These are the activations of a small network on made-up records, seen along a few directions, one row for each record.
Here are examples, each followed by its value of one field, Zubi.
The word missing means that the record has no Zubi.
The largest differences between rows may come from other fields.
Strong random noise was added to every row along 2 fixed directions; ignore it. To show where, here is one row again and again, with new noise each time:
[ -57 -107   63   63   45   35   73 -108 -126  -13  -31   52 -141  -23
    6  -76 -153  -56  -13 -196  155]
[-190   66  -48  365 -177  104  -86 -161    1  237 -250 -269   48  -42
 -214 -143 -102   31  122 -159   27]
[  43 -416  321   38  232 -646  164 -344 -306 -392   88  -80 -524 -102
  214  192  -33 -152 -211 -418  424]
[  71 -159   60 -353  245  364  241  115 -193 -131  207  596 -171   52
  191 -151 -301 -118  -83 -108  168]

[-182  270 -217 -185  -46  570  136  237  118  173  -11  188  263   40
 -115 -285 -277  -57  124   67 -223] -> e4
[ -25   21  -95  107  -41  354  -37   34   48  112 -129   41  199   79
   -9 -209  -55   30   82   57  -65] -> e7
[-117  -31  -94 -380  155   60  161  130   12 -139  316  285  -41  -19
   87 -104 -172    5  -62  -51   -5] -> e1
[ 145  150 -204  -49   41  426  -84  186   32   72   24  249  309  107
  -42 -140   75   34  117  214 -227] -> e5
[  92 -109   75 -360  226  289  173  202  -66 -189  252  443  -27  158
  197   -4 -155    8 -121    4   11] -> e6
[ -81 -141   91  207   90 -630  -37 -319  -82 -124 -194 -393 -299 -108
  -16  225  119  -81 -142 -175  139] -> e1
[  36 -325  210 -355  293 -162  210   49 -170 -364  359  315 -336   82
  257  100 -101  -75 -240 -197  255] -> e8
[-448  105   27 -182  -84   73  200   -5   59   -9  184  168    8  -51
  203 -317 -453 -160  -11 -311  230] -> e3
[  57 -216  167 -397  197 -253  148  -79 -183 -306  227  307 -332    5
  280   45  -76 -118 -294  -51  217] -> e2
[ 112  279 -188  164 -134   62 -223  191   22  275  -73 -125  289   33
 -238  -49   83  111  100  101 -193] -> e11
[ -63  206 -155  262 -144 -115 -212  110   63  297  -87 -241  238  -64
 -199  -81   51   76   93  -77  -90] -> e11
[-505  294 -242  170 -248  218  -72  -68  196  213  -41 -319  284 -142
 -122 -317 -287   29  162 -158  -62] -> e5
[-200  268 -217 -124 -177  624   23  193   76  241   57  239  295   90
 -152 -253 -222  147  218  122 -183] -> e9
[ 318 -136   93 -426  204  299  287  160 -116 -301  250  651 -164   71
  257  -37 -125  -50 -142   26  133] -> e3
[ 100  222 -175  142 -245  445 -204  177  214  265 -238 -131  377   24
 -207  -71   53   85  136  362 -274] -> e7
[  16  -26  147 -141   89 -382   -4  -48   96  -89  129 -106  -64  -39
   -3  113  188   74 -179  -21  -24] -> e8
[-168  140  -49   57  -74 -116  -89  -76  150   34   46 -220   61 -114
 -138  -26   -6  132   20  -68 -124] -> e1
[ 170  -35    1  115  107  635  189   80  -71  153 -374  299 -291  -29
   69  -60 -356 -145  273  199  -40] -> missing
[-266  184  -12  389 -170 -141  -74 -266   76  177 -366 -560   62  -44
 -169  -28 -175  -45  146 -186  -86] -> e4
[ 163  -64  -35 -265  161   90   14  198 -137  -67  178  277  -24   46
   89   69   26  -81  -79  126   71] -> e9
[  21   59   25  169   16 -179 -110 -149  -14    1 -278 -269   -8  -48
 -118  174   94  -62  -19   49  -59] -> e4
[ 203  -98   40  -48  102 -172  -84   -1 -109   10  -16   26  -19   22
   61  231  146  -18  -19   70   44] -> e9
[-260  161  -71   43 -194  199 -113  -40  110  289 -130   -3  158  -17
  -82 -213 -138   34   10   30 -105] -> e2
[-126    3   75  146  -48 -416  -28 -312  -48  -42 -221 -262 -115 -164
   44  142  -50 -103   -9 -176  232] -> e10
[ -65  197 -262 -220   40  811   86  314   57  179   77  604  358   76
   -7 -392 -280   29  173  119  -93] -> e10
[ 305  -39  -99 -179  171   41 -131  168   -8  -40  144  200   89  235
  -16   48  306  136  -59  282 -159] -> e8
[ 164  122 -143 -180   17  495   38  208   -4   14 -146  312  194   72
  -56  -13  -74  -58   92  327 -169] -> e5
[ -57  -47  204  109  -18 -573   28 -268   62 -192  -34 -460 -181  -70
   24  142  115  -51 -107 -226   77] -> e6
[-176  360 -157   46 -153  820   32  252  155  439 -236  160  157  -63
 -156 -373 -219   73  390  247 -180] -> missing
[-458  -58   83 -118  -60 -219   62 -155   57   -1  246  -69  -77 -110
  164 -230 -291  -36  -47 -350  229] -> e2
[-362  255 -135  189 -295   59  -77    7  251  287 -147 -350  346  -97
 -185 -220   31   79   57  -37 -169] -> e7
[ 344  140 -100 -182   53  454  -97  354  130  144   44  267  320  144
  -69   56  215   89   26  434 -321] -> e6
[-403  -18  109   44  -19 -418  129 -285    2 -231  275 -111 -142 -203
  159  -58 -351 -131  -61 -457  337] -> e10
[ -39   83  -65    1 -161   37  -73  129  127   46    3  -64  131  -89
  -40  -57    3   -7    9   66   30] -> e3
[ 316  215 -223 -151   19  220  -67  368   -9  177   78  244  321  112
 -167  -43  116  144   66  291 -229] -> e11
[ 451 -424  263   -1  255  286  398 -162 -466 -233 -257  382 -731  108
  408  280 -296 -394  -31   25  164] -> missing

Which value of Zubi does each new row have?
[-395   -7   -4 -240   63 -288  163 -110  -21 -248  371   49 -122 -206
  246 -148 -326  -90  -97 -395  319] -> e10
[-116   63  -55  319 -170   91 -144 -115  134  294 -258 -345  138  102
 -222    4    8  178  121  -16 -106] -> e8
[-392  373 -286  200 -399  239 -122   75  274  377 -184 -184  397 -110
 -256 -304    3  105   81   48 -179] -> e3
[ -85   74  -20 -490   59  341  115  239   72    0  294  510   30  -55
   99 -255  -95  -40 -165   67  -13] -> e2
[ 237 -213   39 -550  377  484  280  278 -133 -188  311  818 -171  211
  262 -124 -238  -89 -193   49   83] -> e8
[-164   10  -30 -117   47  173  169   27  -57  -92  153  204  -26  -42
   94  -86 -247  -55   14 -204  213] -> e10
[  39  -65  162  -87   11 -294  -26 -108   13  -82   12  -73  -93  -64
  -31   77  135    3 -125   93  105] -> e2
[ 346 -205   67 -521  298  -14   97  229  -60 -271  203  536 -123  173
  152  211  158  -55 -170  257  -15] -> e8
[ 248 -244  165  208  110   72  171 -120 -242 -147 -345   70 -565   10
  228  172 -192 -240   38    6  113] -> missing
[ -64  -92   13 -121  -26 -224  -17   37    5 -148  119   33  -79  -75
  176   42  -41 -124 -115 -130  225] -> e3
[-362  149   31  261 -258 -310 -103 -152  221  130  -73 -535   41 -100
 -223 -106   45   23   26 -205  -35] -> e8
[ -66  -35   28 -332   53   34  227   62  -25 -241  318  389  -50   55
  249  -32 -131   17  -57 -116  150] -> e3
